Each row below holds a small network's activations on one input, seen along a few directions.
Each table varies a few parts of the input and shows all the possible inputs, shuffled.
A made-up example of a description, with smaller parts first: ring(5) and (point or ring(11) or (values(3) and line(6))).
Shared parts are said once, and a part with two or three values counts as separate values.

Other details of the inputs vary at random and push rows far along two fixed directions, the same in every table; ignore that.
These rows show it; all are for the same input, with only those details redrawn:
[  1   3  -8  18   2 -21  -2  -2   1  13 -15  30]
[-22  -1  10   3 -10 -14 -21 -72   5 -31 -24 -18]
[-16   1   5   7  -6 -16 -17 -56   4 -20 -22  -6]
[  8  -7 -22  15  -1  -1  16  47  -4  24   4  23]
[-14 -22  -9 -13 -21  33   7  -2  -5 -25  10 -52]
[  7  -1 -17  17   2 -12   9  27  -1  21  -4  30]
[  3 -13 -19   5  -7  12  15  37  -5  10   8   0]
[  0  -4 -12  12  -2  -6   5  13  -2   9  -5  14]

Table:
row 1: [  8  31  19  14  18 -41 -12 -20  15  20  -5  27]
row 2: [-10  10  -3  -1  -3 -28 -21 -37   3  -2 -25  15]
row 3: [-12  -2   4 -11   4 -11 -25 -48  14 -26 -21  -3]
row 4: [ 12   1   8 -11  -5  18  14  33   1  20  26 -12]
row 5: [ 22  22   2  18  14 -14  11  40   2  37  16  31]
row 6: [  3 -16  -7  -8   2  21  23  28 -22 -10   6  -9]
row 7: [-15   2   5   7  -4 -20 -17 -58   4 -20 -24  -3]
row 8: [ 19  10  -1  22  11 -27 -17   7   2  28   7  43]
row 9: [ -9 -19  -9 -33 -11  33   0   5  -4 -24   8 -44]
row 10: [ -9  -6  23 -29 -20  37   0 -18   6 -24  27 -82]
row 11: [ -1  20  27  -2   7 -15 -14 -45   9   1  -5  13]
row 12: [-10   5  10  -7  17 -18 -12 -43  -4 -20 -26  16]
row 13: [  1  -8 -17  -1  -8   9  15  29 -13  12   4  -3]
row 14: [-12 -20 -14 -19 -24  31  -2   6   4 -23  10 -45]
row 15: [  4 -12  -7  -6  13  10  10  26  -3  -6   0  12]
row 16: [  9   4  14  -9  -5  34  14  25  -5   0  26 -36]
row 17: [ 10   4  12 -11   3  29   9  35   1   5  27 -22]
row 18: [18 17  9  2 16 -2  7 37  6 30 17 33]
row 19: [  7   3  -1  20  18 -22   7   3  -6   2 -18  48]
Describe the family of inputs behind these rows. -> point or ring(8) or (values(2) and ring(5))
Start at row 2 and move only the ring(5) part, one step at a time. The first step leads to row 13. Which rows follow, in order? -> row 6, row 12, row 9
Start at row 16 and move only the ring(8) part, one step at a time. The first step leads to row 5. Which rows follow, in order? -> row 1, row 10, row 4, row 11, row 18, row 17

Table:
row 20: [-14   2   9  -4   0 -14 -14 -47  10 -21 -19 -10]
row 21: [-11   3   6   1  -7 -14 -16 -46   4 -15  -9 -17]
row 22: [  6  10  -4  12  10 -29 -10  -3   2  17  -9  35]
row 23: [  4  -4 -11   2  -1  10  17  33 -11  11   5   2]
row 24: [ -2 -15  -5  -1  -8  22   8   7  -4 -12  11 -24]
row 25: [-13   1  11  -2  -8  -5 -23 -46   8 -16 -10 -10]
row 26: [-12 -13  -1 -23 -13  21   4  -6  -2 -20   5 -44]
row 27: [  0  11  -5  19   9 -29  -2  -3   7  15 -15  35]
row 28: [  6   2  -8   8  13 -11   0  16   1   9  -9  34]
row 29: [  7  10  -3  19  10 -27  -4  -2  -4  15 -13  34]
row 30: [ 6 -9 -7  4  1 11  8 27 -5  7  9 12]
row 31: [ -8 -16  -6 -18 -11  29   8  10   0 -24   7 -41]
row 32: [  5   9  -8  12   7 -19   5  14  -3  16 -10  26]
row 33: [ -3 -12  -6 -10 -19  25   4  10  -4  -3  16 -34]
row 34: [-14   2  12  -7  -8 -10 -25 -62   5 -23  -9 -22]
row 35: [ 19  29  24   5  16 -18  -2  12  14  29  17  18]
row 36: [  4   8  -2  17  14 -26  -9  -2   1  11 -16  40]
row 37: [ -7  -6  -3  -3 -14  16   4   5   2  -2   3 -19]
row 38: [-15   5  12  -7   0 -12 -14 -51  -1 -25 -23 -11]
row 39: [ -3 -15  -3 -17  -4  25   6   6  -8 -13   9 -26]
row 40: [  7  -3 -12  -4   5   3   7  33  -4  10   5  10]
row 41: [-15   5   7  -1  -5 -14 -11 -43   2 -13 -13 -13]
row 42: [  1 -14 -10  -6 -10  26  13  19 -10  -8  15 -30]
row 43: [ -6 -17  -8  -7 -15  24   7  13   1 -11  16 -37]
row 44: [  4   1  -7   5   4 -11   5  20   6  16  -6  23]
row 45: [  9   3  -6  11  11 -15  -2  11  -5  16  -4  32]
row 46: [-17   7  10  -2  -7 -12 -17 -54   3 -15 -16 -16]
row 47: [ 8 -5 -9 -1  2  6 19 40 -9 19  6 17]
row 48: [ -5  13   8  10   2 -22  -5 -32  -4  -1 -18  21]
row 49: [  3  14  -1   9  13 -31  -4  -5   0  12 -22  37]
row 50: [ -5  10  11   1   7 -22 -15 -47   0 -10 -20  20]
row 51: [ -1 -10  -8 -10 -10  22  10  28   1   3   7 -14]
row 52: [ 19  33  32  10  23 -22  -5  -7  10  26   9  29]
row 53: [-15   0   9  -9  -3  -6 -22 -56  11 -27 -14 -15]
row 54: [  7  -9 -11   2   6   7  18  41  -3  15   3  16]
row 55: [  5  -2  -7   8   5 -13  -3  11   5  11   1  20]
row 56: [  8   9  -1  19   9 -26  -3  -9  -3  14 -12  34]
row 57: [ -5   9   8  14   3 -21  -5 -31   2  -5 -18  21]
row 58: [ 17  28  26   2  10 -12  -6   1  15  24  17   8]
row 59: [ -7 -12  -3  -5  -9  22   9  -1  -3 -19   3 -31]
row 60: [  9  13  26 -19  -7  31   2  12   9   7  35 -41]
row 61: [ -3 -11  -7  -8 -12  18   5   6  -5 -14  11 -35]
row 62: [  6  -2 -13   5   2   4  15  37 -10  15   3   9]
row 63: [  8  -6 -13  10   1   5  10  29  -3   7   6   6]
row 64: [-19   1  13 -16  -8  -3 -25 -70   5 -33 -14 -32]
row 65: [  3  -3 -13   7  -3   4  12  33   2  16   6   7]
row 66: [ -5   2   8   7   5 -15 -15 -40   3 -16 -14  10]
row 67: [ 6  4 -7  0  3 -7 -2 14 -1 18 -3 22]
row 68: [  8  -1 -11  -4  -3   5  11  37  -3  22   4  12]
row 69: [  8  -7 -15  -3   4  10  11  39   0   3   8   9]
row 70: [ -7 -11  -2 -15 -10  21  -5  -8   5 -15   6 -26]
row 71: [ -3 -11  -8 -11  -2  14   2  14   3  -7   7 -12]
row 72: [ -8  -4  -1 -14  -9   8   0  -9   0  -9   1 -21]
row 73: [  6   9  -4  17  12 -27  -9   0   4  10 -13  40]
row 74: [  9   5  -9  18   0 -13   0  18   5  25  -3  30]
row 75: [ 8 -4 -9  7 -4  6 13 28 -9 14 11  9]
row 76: [  9   5 -10  16   3 -19   2  21   0  30   2  29]
row 77: [  2   6   4   9   6 -18  -8 -16  -5   5  -8  26]
row 78: [20 17 18 -1 13  8 12 38  3 27 29  4]
row 79: [  1 -13  -9 -13  -4  22  17  33 -10   0   9 -17]
row 80: [ -4 -13  -4  -7 -11  15  -2   3   4  -9  11 -23]
row 81: [  7  16  29 -16   0  19  -1  -3   9  -7  27 -39]
row 82: [  8   7  -1  15  14 -25  -5  -1  -4  17 -10  41]
row 83: [  7  -6 -10  -4   7   8   9  28  -8   9   4   9]
row 84: [ -7 -11  -6  -7 -11  21   8   9  -1 -16   6 -32]
row 85: [-11 -19   1 -20 -11  35   4  -7  -3 -30  11 -40]
row 86: [ 8  2 -6  5  0 -7 -4 16 -1 21  2 21]
row 87: [  1 -12  -9 -13  -2  22   9  24  -8  -7  11 -17]
row 88: [  4   8   0   9  13 -24   1  -2  -3  15 -16  37]
row 89: [-13   5   9 -10  -1 -13 -20 -53   5 -22 -15 -11]
row 90: [ 3 -8 -6 -1  1  9 15 28 -4  7  3 10]
row 91: [ -6 -10  -1  -4  -3  14  -3  -7  -2 -17   3 -16]
row 92: [ -5 -11  -1 -10  -1  16   1  -7  -1 -17   1 -15]
row 93: [-18   3  16  -4  -7  -8 -12 -61  -4 -28 -19 -21]
row 94: [ -1 -12  -9  -1  -9  17   6  14   0 -10  10 -24]
row 95: [  5   8  -2  13  18 -26  -6  -6   3   8 -18  45]
row 96: [  5 -13 -11  -7  -4  21   9  33 -11  -1  15 -15]
row 97: [ -6  14   6   7  -3 -21 -12 -31   2   6 -17  14]
row 98: [ -6 -10  -4  -6  -2  13   6   9  -1 -12  -2 -13]
row 99: [ 22  29  23   8  19 -13   2  22   8  29  17  24]
row 100: [-10 -14  -5  -8 -12  28   9   7  -5 -22   6 -38]
row 101: [-11   0   7   7  -2  -7 -13 -47   2 -24 -14 -12]
row 102: [  0 -13 -11  -1 -13  20   8  22   2   0  16 -23]
row 103: [  8   2  -5  19   5 -12   6  14  -1  16  -2  32]
row 104: [  2 -11 -10  -9  -7  20   5  25  -7  -4  15 -20]
row 105: [-14   1  10   4  -2  -7  -8 -46   2 -21 -16  -9]
row 106: [  8  33  42   3  14 -18 -14 -43  11   4   4   8]
row 107: [  0 -14 -11  -8  -1  22  17  35  -5  -1   8 -12]
Describe the family of inputs behind these rows. -> line(8) and (point or (values(2) and ring(5)))
Changing only the line(8) part turns row 58 into row 99. The same change can be made to row 64. Which row results? -> row 87
Changing only the line(8) part turns row 55 into row 36. The same change can be made to row 41. Which row results? -> row 62
Changing only the line(8) part turns row 97 into row 23. The same change can be made to row 68. Which row results? -> row 79
Which other rows does row 51 become when the line(8) part takes its other values? List them by row number. -> row 20, row 31, row 44, row 54, row 90, row 98, row 107
Which other rows does row 22 become when the ring(5) part takes its other values? List them by row number. -> row 21, row 26, row 41, row 89
Which other rows agree with row 93 in the line(8) part? List them by row number. -> row 24, row 39, row 52, row 54, row 56, row 66, row 82, row 88, row 92, row 105
Which other rows does row 59 become when the ring(5) part takes its other values? List them by row number. -> row 91, row 95, row 101, row 107
